Each row below is a small network's average activation on inputs in which a field has the value named, seen along a few directions.
Values that are neighbours, or in one group, have similar rows; names and order tell nothing.
(in the rows, 500 means zero)
Strong random noise was added to every row along 2 fixed directions; ignore it. To show where, here is one row again and again, with new noise each time:
[471 379 435 341 392 524 511 665 500 367 494 390 619]
[539 404 479 314 370 529 463 678 507 347 458 384 627]
[548 426 516 327 396 515 432 685 519 370 469 402 629]
[465 406 478 369 438 501 476 673 516 410 521 420 620]


Field Sop:
f1: [795 556 704 364 412 542 369 534 493 344 379 475 577]
f8: [765 772 747 555 579 440 334 381 555 598 497 642 368]
f14: [433 525 477 803 559 492 505 464 544 771 717 635 278]
f12: [545 480 255 351 290 552 635 346 432 224 199 388 521]
f11: [747 603 583 589 456 545 462 563 519 564 541 558 396]
f10: [549 430 634 396 487 543 434 507 551 461 338 460 556]
f13: [344 434 468 484 519 493 606 486 445 478 546 497 665]
f7: [393 259 381 411 439 580 718 556 428 399 516 346 670]
f2: [569 222 245 322 111 722 813 505 294 152 316 204 610]
f3: [891 664 569 405 278 624 453 642 512 425 488 532 321]
f9: [ 97 560 376 690 740 389 612 370 503 688 630 673 423]
f5: [411 433 363 476 462 543 464 273 486 390 291 378 444]
f6: [449 414 167 514 406 523 772 294 419 502 463 434 262]
f4: [438 444 197 445 364 569 636 253 393 322 282 387 426]
The values of Sop form 4 separate groups.
- List the group mates of f6, in the order listed. => f8
- List the group mates of f13, in the order listed. => f1, f10, f7, f2
- List the group mates of f3, in the order listed. => f14, f11

Field Peku:
u5: [700 644 660 476 465 502 328 613 527 483 463 575 548]
u11: [480 535 488 614 550 464 510 477 479 604 557 542 357]
u9: [168 420 441 695 673 402 699 530 558 728 871 617 426]
u4: [480 489 515 488 569 458 599 522 442 501 566 519 535]
u2: [382 471 352 555 532 489 642 238 480 520 464 537 322]
u13: [554 488 471 484 457 522 525 591 555 517 593 495 589]
u8: [584 754 661 698 629 450 213 448 606 726 498 677 257]
u7: [623 557 521 311 397 529 381 518 460 323 266 408 617]
u3: [217 393 537 642 729 420 569 554 515 677 738 555 703]
u1: [649 655 640 552 589 417 318 498 564 589 432 582 408]
u14: [581 536 442 613 458 512 461 449 561 570 491 506 286]
u10: [290 246 107 245 255 621 837 393 373 172 309 279 605]
u6: [459 508 722 565 693 420 401 575 513 571 567 545 674]
u12: [137 393 545 640 754 475 545 560 493 710 832 574 614]
The values of Peku form 4 separate groups.
- List the group mates of u3, in the order listed. => u6, u12
- List the group mates of u7, in the order listed. => u10
- List the group mates of u8, in the order listed. => u11, u2, u1, u14
